Each row below holds a small network's activations on one input, seen along a few directions.
In each table, some parts of the input vary, and every possible input appears once, in random order.
Descriptions start from the smaller parts, as in this example, which fits no table here: one of 2 separate values, together with either a single point or one of 9 places around a ring or (one of 6 places along a line, together with one of 8 places around a ring).
Shared parts are said once, and a part with two or three values counts as separate values.
In the rows, 128 means zero.

Other details of the inputs vary at random and push rows far along two fixed directions, the same in every table; ignore that.

Table:
R1: [120 108 141 124 124 130 119 106 118 128 121 135]
R2: [127 102 135 116 127 138 119 117 115 126 126 124]
R3: [ 96 127 163 155  87  37 112 141 146  72 158  82]
R4: [138 162 122 134 139 132 125 146 135 144 137 126]
R5: [141 149 109 144 134 130 142 133 141 133 131 136]
R6: [118 112 130 124 131 131 131 114 103 128 118 120]
R7: [123 106 134 118 125 136 123 114 111 123 122 124]
R8: [125 101 135 119 127 138 117 119 114 126 125 125]
R9: [121 106 134 120 124 136 121 116 111 123 121 125]
R10: [122 109 141 122 125 130 121 104 119 128 121 135]
R11: [127 146 126 136 119 106 121 152 158 114 143 121]
R12: [144 142 117 142 128 134 140 137 149 136 133 138]
R13: [133 153 115 125 130 134 129 145 146 126 129 138]
R14: [123 104 142 131 128 130 129 111 111 134 123 132]
R15: [125 156 120 143 123  99 136 150 142 115 136 118]
R16: [140 142 111 136 126 139 138 146 144 131 131 130]
R17: [149 162 112 119 153 160 131 139 129 160 126 140]
R18: [110 120 143 127 124  97 129 120 107 114 127 112]
R19: [119 110 141 107 133 132 118 117 115 128 123 130]
R20: [122 103 141 121 125 131 115 110 123 133 125 135]
R21: [143 140 117 131 125 135 126 135 160 135 135 140]
R22: [125 114 132 105 147 159 133 116  99 146 108 144]
R23: [119 113 141 114 134 130 131 118 106 131 119 128]
R24: [140 149 109 146 133 130 140 135 141 134 130 137]
R25: [142 142 112 134 126 139 140 144 145 131 132 128]
R26: [138 149 105 135 130 135 142 140 140 129 128 126]
Each input here is: one of 2 separate values, together with either a single point or (one of 3 separate values, together with one of 4 places along a line).
Changing only the choice among 2 separate values turns R5 into R24. The same change can be made to R2. Which row results?
Answer: R8
Which other rows does R18 become when the choice among 3 separate values takes its other values? List them by row number.
Answer: R5, R26
Which other rows does R10 become when the place on the line of 4 takes its other values? List them by row number.
Answer: R5, R12, R21

Table:
R27: [101  96 176 122 138 104 112  87  77 141 123 122]
R28: [115 118 130 124 108 108 117 135 145  96 133 119]
R29: [115 148 142 137 124  87 117 131 127 116 142 109]
R30: [170 173  82 120 149 187 131 151 163 160 128 155]
R31: [112  77 170 127 125 121 107  89  91 137 128 118]
R32: [140 162 103 184 100  84 149 167 171  99 157  94]
R33: [137  80 129  67 171 223 130  96  67 179  88 164]
R34: [177 208  50 133 172 199 180 160 147 177 107 172]
R35: [125 115 147 150 106 101 115 118 154 119 142 131]
R36: [134 165 110 145 107 101 123 176 173  97 153 101]
R37: [102  67 164 107 117 120 118 100 101 115 118 126]
R38: [122 118 137 137 106 101 111 120 152 107 140 123]
R39: [125 185 114 144 117  88 130 176 162 100 148 106]
R40: [102  62 153 133 112 110 133  80  85 107 113 118]
R41: [143 146 112  90 170 188 146 134 106 170 102 163]
Changing only one part turns R37 into R41. The same change can be made to R28. Which row results?
Answer: R39
What do these inputs look like to the network?
Answer: one of 3 separate values, together with either a single point or one of 4 places along a line
Which other rows does R33 become when the place on the line of 4 takes its other values? List them by row number.
Answer: R30, R31, R36
